A small network was shown many inputs. Here are its activations along a few directions, one row for each input.
In each table, some parts of the input vary, and every possible input appears once, in random order.
A made-up example of a description, with smaller parts first: ring(5) and (point or ring(9) or (values(3) and line(6))).
Shared parts are said once, and a part with two or three values counts as separate values.

Other details of the inputs shift rows strongly along two fixed directions, in all tables alike. That doesn't count.

Table:
R1: [  8   7  15   1 -12  -6   9  10  -7   5 -19 -11]
R2: [-56  -9 -52 -20 -12  14   3 -20   0  41  44  18]
R3: [ 14   1  34 -11  -6   0   7  -7   1   4 -18   1]
R4: [-18  47 -55   7  12  -6 -26  49   2 -18  29 -12]
R5: [-28 -26   1 -13 -35   7  13 -51   6  45   5  21]
R6: [-11  41 -22  -4  18   3  -8  32  14  -1 -14 -12]
R7: [-17 -37 -13   6 -47  -1  -1 -44  -5  23  38  10]
R8: [-29  41 -51   1  23   5 -26  43 -12 -18  22   2]
R9: [ 16  40  13  14  32 -12 -14  44  10 -36 -32 -13]
R10: [  8 -43   6   5 -12   9  23 -35  12  37  10  47]
R11: [-14  46 -48   0   8  -5 -33  26 -20  -7  41  -5]
R12: [ -2  -1  15  -6  10   3  14  16   1  -6 -20  -2]
R13: [ 22   8  35   3  34  -6  -5  -5   0 -28 -45  -1]
R14: [ 52  -9  70  30  23 -20  10  13  13 -40 -56 -31]
R15: [ -9 -13  15   1  -3  -4   5 -36  23   4  -5  18]
R16: [ 19  20   8  10  25   4   3  52  -8 -29 -26 -39]
R17: [ 18   7  15   9 -11   2   3  21  -6  -5 -24 -28]
R18: [-14  32 -52   2   1   4 -14  51   4   2  26 -31]
R19: [ 51 -10  59  19  30   8  22 -11  17  -9 -70  19]
R20: [  7  16  18  -1  -6   1   2  17  -2  -1 -32  -6]
R21: [ 36 -46  86  16 -18 -21  24 -46  -1  -8 -49   7]
R22: [ -8 -56  -4 -14 -29   4  17 -39   0  28  33  -2]
R23: [-20 -25   6 -20 -25   8   8 -56   6  41  17  21]
R24: [  4  47 -37  -3   5   8 -21  47 -13  -9  18 -33]
R25: [-18 -43   1 -11 -35  -6  24 -34  17  35  27  10]
R26: [ 11  51  12  14  27  -3 -20  27  -5 -28 -46 -10]
R27: [ 23  18  42   6  24  -5 -10 -11  -2 -20 -40   0]
R28: [-26 -41  12  -4  -5   3  12 -57   6  16   7  30]
R29: [-43 -12 -56 -29 -19   7  -3 -12  -3  37  56  18]
R30: [ -6 -31  22  -7 -22  -6  -1 -55  -1  19  21  29]
R31: [-14 -32  17   0 -36  -6   5 -49   1  21   7  30]
R32: [-16 -39  10 -24 -13   7  18 -51  10  29   4  19]
R33: [ 42 -60  85   6   4 -21  26 -48   1 -20 -40   7]
R34: [ 38  35 -29  29  33  13 -11  65  -7 -18 -11 -19]
R35: [ 46  -4  72  10  37 -16   5   5   0 -44 -64  -7]
R36: [ -1   9  -5   7  15  -1  -2  22  -8 -31   2  -4]
R37: [  8  24 -16  18  29   1 -16  48 -15 -39  -4 -29]
R38: [ 20 -16  25 -12   2  -4  18   2  -1 -10 -16 -10]
R39: [ -3 -42   5   2 -32  -2  -3 -55  -7  20  43   8]
R40: [-42  12 -59 -19 -23   7  -5  10  15  26  45  10]
R41: [  4  51 -69  14  25  14 -18  64  -9  -1  25   4]
R42: [-28   0 -74  -8 -12   7 -25   3 -11  -1  69  -3]
R43: [  7  26  -2   1  23   2   3  52  -9 -25 -20 -24]
R44: [-29  19 -56 -23 -28  11 -11   4  -7  21  59   3]
Description of these inputs: line(4) and (point or (values(2) and ring(5))).
The inputs of R27 and R11 match in every part but the line(4) part. If R28 is changed in the same way as R27 into R11, which row does it become?
Answer: R36
The inputs of R25 and R40 match in every part but the line(4) part. If R44 is changed in the same way as R25 into R40, which row does it become?
Answer: R3
Which other rows does R24 become when the values(2) part takes its other values? List them by row number.
Answer: R39
Which other rows does R16 become when the ring(5) part takes its other values? List them by row number.
Answer: R17, R18, R22, R24
Which other rows does R16 become when the line(4) part takes its other values? List them by row number.
Answer: R2, R12, R43

Table:
R45: [-12  20 -50  -8   6  20   3  34   1  22  17   7]
R46: [ 34 -23  44  25 -10 -12  -4 -21  -9 -18 -11  -2]
R47: [ 29 -11  41  17   2  -4  -1 -29   1   0 -27  15]
R48: [-38 -16 -24  -8 -14   1   3 -33  16  27  24  29]
R49: [-11  65 -72  10  11   5 -49  48 -15 -13  43  -9]
R50: [  9   2  32  -7  33   1   2 -10  -2 -16 -36  15]
R51: [-32 -25 -21   0 -24  -7   1 -25   7  10  37  12]
R52: [ 25  20  30  12  13  -2  -4  -6  -1  -5 -36  19]
R53: [-10 -25 -42  -2 -21  10  12   7   4  28  50  -3]
R54: [ 30 -32  33   9   3   6  33   1  10  10 -26  -5]
R55: [-23  28 -38 -16 -17   1 -13  25  -6  11  27 -24]
R56: [ -4 -34  50  -6  -2  -4  24 -50  22  18 -39  36]
R57: [-32  14 -52 -13  12   7 -20  -2 -10   1  40  12]
R58: [ 35  -4   3  17   9  -2  12  48  -7 -23  -8 -33]
R59: [ 18  57 -13  14  51  -7 -35  72 -24 -72 -15 -42]
R60: [-24 -29 -21 -13  -9  -1  -4 -37  -4   6  47  14]
R61: [ 17  42  24  -6  12   1  -1  39  -2 -16 -51 -34]
R62: [-30 -47  -3 -17 -57  -2  12 -45  -3  34  43  -3]
R63: [  7  18  36 -14  -2   2  13   5   4   6 -49  -7]
R64: [ 10 -21  43   7   6 -13  13 -19  19 -10 -28   4]
The inputs of R55 and R64 match in every part but one. If R62 is changed in the same way as R55 into R64, which row does it become?
Answer: R51
Describe the family of inputs behind these rows.
Answer: line(4) and values(5)
Which other rows does R57 become when the values(5) part takes its other values? List them by row number.
Answer: R47, R48, R54, R61
